A small network was shown many inputs. Here are its activations along a few directions, one row for each input.
In each table, some parts of the input vary, and every possible input appears once, in random order.
Descriptions start from the smaller parts, as in this example, which fits no table here: line(6) and (point or ring(11) or (values(3) and ring(8))).
Shared parts are said once, and a part with two or three values counts as separate values.
In the rows, zero is written as 128.

Other details of the inputs shift rows strongly along two fixed directions, in all tables alike. That doesn't count.
To show where, the next rows are all for the same input, with only those details redrawn:
[153  99 131 113 131 126 117 124 135  97 113 110 155]
[153  99 131 112 131 125 115 123 135  94 111 110 158]
[153 101 131 114 131 129 121 121 132 103 118 108 150]
[153  99 131 112 131 124 115 124 135  94 111 110 157]
[154  98 131 112 131 125 115 123 135  95 111 110 157]
[139 127 133 133 134 154 160 125 132 162 156 107  92]
[153 100 131 113 131 126 116 123 134  97 113 110 155]
[154  98 131 112 131 125 115 123 135  95 112 110 157]

A family of inputs:
r1: [149 130 137 144 130 117 113 120 104  94  90 133 149]
r2: [ 76 174 141 153 120 118 133 140 155 137 107 171 107]
r3: [125 115 130 124 118 119 110 100 113 123 105 139 168]
r4: [153  96 152 111 125 123 108 137 109  98 106 117 152]
r5: [133 109 133 120 135 130 103 114 108 111 108 145 176]
r6: [147 118 136 119 110 165 173  83  86 214 187 107 112]
r7: [132 135 122 122 104 101 104 102 118 115  90 135 170]
r8: [123 129 123 116 144 118 139 126 123 145 167 121  86]
r9: [121 147 116 152 144 157 151 147 140 159 139 126  92]
r10: [140 132 123 117 128 148 157 115 135 170 158  98 101]
r11: [138  96 131 107 102 121  85 131 110  73 137 111 123]
r12: [136 127 160 124 120 162 165 105  76 200 180 107 105]
r13: [121 152 106 136 138 151 147 134 142 168 143 116 100]
r14: [142 138 111 123 112  96 110 105 118 116  95 116 165]
r15: [130 111 123 112 121 127 105 112 118 121 108 143 178]
r16: [150 106 109 118 110 131  96 120 113  69 145 127 138]
r17: [150 120 123 112 105 158 173  86  97 218 181 103 107]
r18: [142 139 117 120 109 153 158 102 115 201 169 125 115]
r19: [142 128 118 108 119 143 160 103 127 188 163 102 104]
r20: [139 144 124 143 138 153 151 136 139 155 150 121 100]
r21: [138 106 134  89 135  91  96 128 106  98 127 113 134]
r22: [136 139 142 148 140 154 154 123 114 176 164 141 101]
r23: [156 124 113 108 129 126 112 119 138 113 120 112 161]
r24: [150 116 110 102 144 103 103 120 110  94 133 129 149]
r25: [143 106 133 126 142 130 103 119 108 107 104 142 169]
r26: [135 130 145 128 125 117 106  95  95 103  93 145 165]
r27: [107 151 123 166 142 133 143 150 150 135 121 127 100]
r28: [134 139 141 138 132 155 152 112 108 181 168 138 113]
r29: [ 58 182 153 172 146 104 126 182 183  95  84 194  95]
r30: [133 123 151 139 137 149 158 120 112 172 163 130 100]
r31: [136 121 149 130 128 156 160 101  97 184 174 121 115]
r32: [133 143 135 152 140 150 148 147 137 152 148 142  96]
r33: [ 61 154 111 171 125 116 124 184 176  71 128 164  76]
r34: [ 84 180 131 177 137 112 138 176 175 110 100 151  93]
r35: [ 87 185 120 163 129 106 135 164 174 124 106 139 101]
r36: [130 109 136  91 102 116 118 126 121 128 117 117 168]
r37: [148 103 142 106 124 123 113 137 124  98 106 104 150]
r38: [130 141 134 114 121 149 160 131 126 180 157  92  87]
r39: [ 68 166 113 155 157  96 137 173 161 113 127 159  79]
r40: [137 126 162 131 128 155 160 122  88 187 168 114  94]
r41: [140 113 101 106 149 111 106 120  99  97 122 127 150]
r42: [124 106 149  97 106 117 112 127 116 115 117 124 179]
r43: [130 114 115 119 111 107 106 105 122 121  97 131 175]
r44: [140 125 110 128 130 115 110 114 127 111 104 103 160]
r45: [156  94 142 120 133 126 114 126 123  99 115 124 154]
r46: [113 144 128 158 147 150 142 158 142 145 131 148  95]
r47: [ 77 148 106 154 127 141 126 175 161  93 145 158  74]
r48: [ 37 182 117 181 121  87 118 218 206  35  97 194  76]
r49: [152 119 108  99 121 115 109 113 139 119 116 122 170]
r50: [154  99 131 113 131 126 117 123 134  98 114 109 155]
r51: [139 110 129  84 111 108 111 127 131 118 109 106 160]
r52: [147 110 131 143 138 121 108 123 111  96  97 128 157]
r53: [136 136 131 127 116 155 155 102 109 191 170 132 122]
r54: [114 154 108 144 126 132 153 117 134 184 144 114  98]
r55: [ 50 191 119 159 153  67 127 200 186  73  95 184  86]
r56: [113 124 122 136 113 143 126 138 137 112 173 126  73]
r57: [136 112 110 106 114 122 107 111 123 128 106 135 176]
r58: [ 87 151 144 166 148 127 137 151 147 134 116 164  99]
r59: [125 115 140 131 134 120 106 106 107 107 100 143 167]
r60: [127 147 101 127 128 151 155 116 127 196 154 116  99]
Q: The inputs of r8 and r39 match in every part but one. If r19 is changed in the same way as r8 into r39, which row does it become?
A: r54
Q: What do these inputs look like to the network?
A: line(6) and (values(2) or ring(8))
Q: Which other rows does r60 become when the ring(8) part takes its other values? List them by row number.
A: r5, r9, r13, r15, r25, r46, r57
Q: Which other rows agree with r21 in the line(6) part? List them by row number.
A: r4, r11, r12, r36, r37, r38, r40, r42, r51
Q: Which other rows does r33 become when the line(6) part takes its other values? List them by row number.
A: r11, r16, r47, r48, r56
Q: Which other rows does r41 become when the values(2) part takes its other values? List them by row number.
A: r47
Q: Which other rows does r48 become when the values(2) part takes its other values? List them by row number.
A: r55
